Each row below holds a small network's activations on one input, seen along a few directions.
In each table, some parts of the input vary, and every possible input appears once, in random order.
A made-up example of a description, with smaller parts first: one of 2 separate values, together with either a single point or one of 9 places along a line or (one of 5 places around a ring, together with one of 6 places along a line).
Shared parts are said once, and a part with two or three values counts as separate values.
In the rows, 128 means zero.

Other details of the inputs vary at random and push rows far along two fixed directions, the same in every table; ignore that.
These rows show it; all are for the same input, with only those details redrawn:
[129 187  96 145  87  96 189 200 116 152 105 113 124 134]
[100 116 129 123 104 132 135  88 143 149  85 149 129 102]
[130 191  96 147  87  95 191 205 115 153 106 111 125 135]
[120 117 135 127 106 130 123 110 143 138 107 142 128 114]
[166  83 165 128 117 146  68 118 155 106 161 141 122 138]
[165  85 164 129 117 144  69 119 155 106 160 140 122 138]
[ 98 121 127 123 103 130 138  89 143 152  83 146 130 101]
[122 115 136 128 105 131 122 109 143 137 109 142 127 115]

Rows:
R1: [179 161 129 138 112 120 115 237 130 117 182  90  95 180]
R2: [185 147 124 149 148 125 115 224 125 119 175  96 107 188]
R3: [ 99 120 128 123 103 131 137  89 143 151  83 149 130 101]
R4: [120 175  90 135 126 113 169 161  90 130 127 114 123 113]
R5: [109 118 109 106 147 132 144  78 132 125 105 132 145  91]
R6: [164  87 178 125 112 137  75 108 152 101 157 147 122 136]
R7: [102 119 110 118 142 135 130  80 108 132 106 135 130  95]
R8: [114 174  86 148 120 111 175 181 116 157 110 110 133 160]
R9: [100 128 115 115 140 143 142  78 134 125 118 134 145  81]
R10: [ 95 132 139 115 115 134 121  99 137 142 117 138 121 146]
R11: [125 120 147 130 136 126 135 100 134 135 105 145 125 133]
R12: [149  92 170 131 139 139  81  94 145 104 159 147 130 170]
R13: [100 157  93 145 131 106 181 171 108 128 136 109 130 114]
R14: [129 193 112 137 111 102 190 199 113 155 101  98 104 139]
R15: [145 170  85 117 135 102 179 155 110 135 118  98 148 118]
R16: [111 123 121 117 143 135 123 103 115 129 138 138 134  98]
R17: [121 123 115 118 144 138 136  96 130 122 131 123 146  99]
R18: [103 112 112 105 149 127 128  81 113 138 104 138 137  95]
R19: [ 80 126 129 118 133 137 136  74 135 151  87 149 130 137]
R20: [113 115 120 116 146 128 124 104 112 132 132 132 135 105]
R21: [104 156  96 151 130 103 172 177  97 130 139 108 125 122]
R22: [ 86 114 114 135 140 138 147  86 135 117 117 129 139  89]
R23: [187 159 130 161 120 103 133 211 120 106 181 116 135 198]
R24: [109 126 121 110 145 133 134 105 128 123 136 138 137  94]
R25: [ 81 128 141 117 107 124 141  69 135 149  93 152 133 127]
R26: [ 99 110 115 143 139 135 126 101 109 116 128 129 121 106]
R27: [123 121 107 114 144 128 126  97 105 122 113 130 126 108]
R28: [138 165  90 110 139  94 175 162 104 139 120 107 141 120]
R29: [ 87 118 122 118 144 137 134  89 132 126 122 142 136  83]
R30: [117 122 106 107 143 126 128  75 105 138  92 128 135  97]
R31: [167  83 157 130 131 157  46 134 154 102 193 126 122 176]
R32: [177  86 164 138 123 147  53 129 150  97 194 137 133 173]
R33: [ 88 123 135 124 103 124 139  70 137 147  93 158 144 122]
R34: [174  80 166 136 133 146  75 118 151 111 150 132 123 130]
R35: [111 194 131 141 117 104 165 186 101 122  91 109 156 152]
R36: [144 190 112 153  99  91 201 200 111 151  99 109 126 128]
R37: [192 167 152 142  99 103 130 224 124 105 185 104 103 180]
R38: [181  89 174 130 160 152  60 133 149  97 179 128 108 173]
R39: [170  74 161 130 142 159  62 125 154 112 156 122 113 137]
R40: [163  83 167 122 146 161  61 127 153 116 155 118 102 141]
R41: [115 116 124 139 128 133 128 100 136 139 111 147 144 142]
R42: [ 93 126 127 118 121 141 113 107 139 150 118 131 120 145]
R43: [183 139 179 116 117 138 125 225 101  80 179 101 144 181]
R44: [116 202 108 128  94  99 189 201 114 154 107 106 102 145]
R45: [104 113 112  99 151 126 137  84 125 131 107 139 140  93]
R46: [ 89 119 121 117 111 140 128  95 145 155  84 138 119 104]
R47: [114 118 118 110 147 130 132 103 123 129 132 130 140 101]
R48: [ 86 114 124 124 145 135 126  91 121 128 123 143 130  88]
R49: [185  75 155 138 161 157  54 141 152 102 178 127 119 166]
R50: [116 172  94 144 127 118 179 164 118 122 137 106 137 106]
R51: [109 117 133 134 132 125 146  81 135 147  79 157 139 112]
R52: [113 115 114 100 150 120 127  78 112 144  98 133 142  96]
R53: [129 120 160 126 121 129 133 103 137 137 103 134 117 116]
R54: [167 152 119 147 135 123 116 212 125 119 179 100 116 200]
R55: [109 118 120 134 139 141 119 102 113 113 134 136 121 102]
R56: [198  77 163 147 154 147  61 139 149  96 181 136 129 164]
What do these inputs look like to the network? -> either one of 2 separate values or (one of 4 places along a line, together with one of 6 places along a line) or (one of 5 places around a ring, together with one of 6 places around a ring)

Rows:
R57: [153  63 143 163 160 146  48 101 136  98 193 140 124 171]
R58: [121 178 138 146  90 120 150 213 119 118 145 108  94 142]
R59: [176  69 147 130 128 137  61  98 157  88 204 153 149 136]
R60: [102 103 150 128 108 122 136  57 125 121 113 171 152  81]
R61: [123 124 146 101 119 124 129  85 125 125 113 130 128  63]
R62: [152  71 186 137 168 190  43 133 159  77 181 122 111 147]
R63: [ 94 140 119 126 100 115 170 110 119 139  98 143 123  47]
R64: [ 68 103 126 140 147 150 109  56 134 155 106 160 122 151]
R65: [ 90 122 111 138 147 121 181  78 121 129  83 154 172  80]
R66: [ 61 138 148  95 105 132 150  93 124 154  73 134 111  93]
R67: [165  95 207 114 122 143  61 125 137  83 192 139 126 186]
R68: [205 161 107 168 112  90 146 224 135 175 100 111  96 188]
R69: [130 166  95 167  96 103 160 188 129 126 160 120 138 161]
R70: [ 89 144 105  87 110 120 151  68 119 160  79 150 156 116]
R71: [164 177  90 125 109  90 168 173 119 123 156 112 154 145]
R72: [132 151  76 170 135 116 146 198 108 136 150  96  95 139]
R73: [ 97 145 116  92 154 136 159 113 103 145  64 114 140  82]
R74: [104 138  77 109 152 121 163  90 111 159  91 117 118  78]
R75: [132 160 125 159  90 110 153 207 111 114 149 107 106 115]
R76: [146  83 190 123  74 134 110  67 171 143  47 167 107 110]
R77: [145  75 162 128 123 176  40 119 177 101 195 129  98 154]
R78: [190  75 185 102 178 159  48 103 124  69 177 137 159 165]
R79: [ 81  93 115 131 111 152 110  74 160 143 114 143 119  83]
R80: [171  69 165 160 165 166  56 151 145  75 191 112 123 125]
R81: [129 112 133 118 160 130 144  74 122 106 108 135 171 105]
R82: [148  90 149 123  86 139  97  71 198 170  61 162 123 121]
R83: [124 171 114 119 104 112 153 171 133 142 146 117 136 188]
R84: [124 162 109 109 107 124 141 187 140 143 145  95 107 153]
R85: [102 130 111 106 158 133 169  83 123 135  72 119 145  51]
R86: [249  40 224 148 145 164  34 130 188 101 143 137 123 171]
R87: [106  93 108 114 119 141 118  69 156 142 123 147 130  61]
R88: [ 58 136 104 111 150 122 148  71 117 173  73 148 128 150]
R89: [163  79 151 112 173 156  37 137 141 108 190 109  86 177]
R90: [ 97 134  92  92 118 122 155  78 141 154  89 129 136  57]
R91: [162 156 100 153 143 115 173 211 113 112 152  96 133  98]
R92: [ 70 108 136 127 108 154 117  59 162 148 114 164 137 140]
R93: [155 187 138 115  97  93 162 186  81 117 139 120 139 158]
R94: [ 66 124 123 156 143 132 167  84 124 135  76 147 164 103]
R95: [154 156  73 164 136  94 167 176  96 131 158 119 134 150]
R96: [112 154  94 155 137 130 132 186 120 145 144  98  84 162]
R97: [ 70 144 129 103 155 145 162 121 126 153  64 113 129 105]
R98: [163 179 127 129 103  83 174 175  98 105 150 120 147 133]
R99: [146  87 205 138 114 154  56 108 149  83 190 152 122 173]
R100: [ 89 112  73 130 145 131 156  77 118 161  91 138 115  63]
R101: [130 171 139 130 152 116 158 191 114 119 129 110 153 187]
R102: [111 109 109  91 159 137 100  81 109 153 104 123 111 107]
R103: [156 181 132 105 101 104 148 203  89 122 138 101 112 123]
R104: [150 167  92 122 145 101 141 160  82 142 135 112 133 176]
R105: [107 108 123  75 123 146 102  67 136 152 103 132 127  90]
R106: [165 171  78 138 148  87 166 172  93 126 152 108 138 157]
R107: [127 185 130 168 139 122 166 212 116 113 140 111 142 189]
R108: [130 167 132 168  88  95 164 191 105 109 152 125 132 150]
Changing only one part turns R62 into R58. The same change can be made to R97. Which row results? -> R66
What do these inputs look like to the network? -> one of 4 separate values, together with either a single point or (one of 2 separate values, together with one of 6 places around a ring)
Change only the choice among 2 separate values in R63. List by row number the other rows that result. -> R60
Start at R96 and move only the place on the ring of 6, one step at a time. The first step leads to R72. Which rows follow, in order? -> R100, R74, R102, R89
Change only the choice among 4 separate values in R104. List by row number the other rows that result. -> R70, R78, R93

Rows:
R109: [ 75 150  82 116 122 115 183  94 120 156  82 135 137  94]
R110: [113 146 131 128  97 128 153 119 139 149  84 137 122 125]
R111: [ 53 108 132 122 143 153 120  52 144 152  78 151 148 135]
R112: [195 115 140 149 147 134  92 196 123  90 200  98 110 161]
R113: [177  67 164 133 154 157  44 107 153  80 210 135 126 136]
R114: [110 130 120 108 138 130 130  98 126 135 124 129 133 108]
R115: [165 171  90 145 133 102 155 204 107 130 153  98 123 152]
R116: [ 98  89 123 125 149 148 113  56 138 139  99 147 130  90]
R117: [157 171 102 152 116  99 164 205 104 115 155 109 137 139]
R118: [ 86 163 116 135 121 107 177 114 104 156  86 145 131 145]
R119: [162  92 177 126 125 137  98 115 161 117 130 145 134 142]
R120: [ 99  93 124 100 152 147 110  53 133 142  94 142 128  98]
R121: [ 76 105 140 117 105 138 119  63 151 160  72 155 116 107]
R122: [152 170 115 149 117 102 166 209 101 111 154 101 131 137]
R123: [122 183  90 134 132 105 186 196  99 147 110  97 118 128]
R124: [184  67 184 113 153 160  36 116 138  67 200 133 130 141]
R125: [ 74  98 136 119 109 147 119  66 150 170  76 160 118 108]
R126: [156 182 123 145  95 100 175 203 126 140 115 108 126 157]
R127: [184 131 143 130 143 132  96 194 125  86 208 104 116 158]
R128: [132 189  93 126 115  97 189 187  91 139 119 105 141 129]
R129: [ 96 161 120 131  89 115 162 129 129 163  77 128 118 123]
R130: [106  99 127 111 133 135 113  57 131 127 108 154 150  95]
R131: [171  64 175 128 154 159  44 111 151  74 209 129 120 135]
What do these inputs look like to the network? -> either one of 2 separate values or one of 6 places along a line or (one of 3 separate values, together with one of 5 places around a ring)
Change only the place on the ring of 5 in R112. List by row number the other rows that result. -> R115, R116, R120, R123
Start at R119 and move only the place on the line of 6, one step at a time. The first step leads to R126. Which rows follow, in order? -> R110, R129, R121, R125
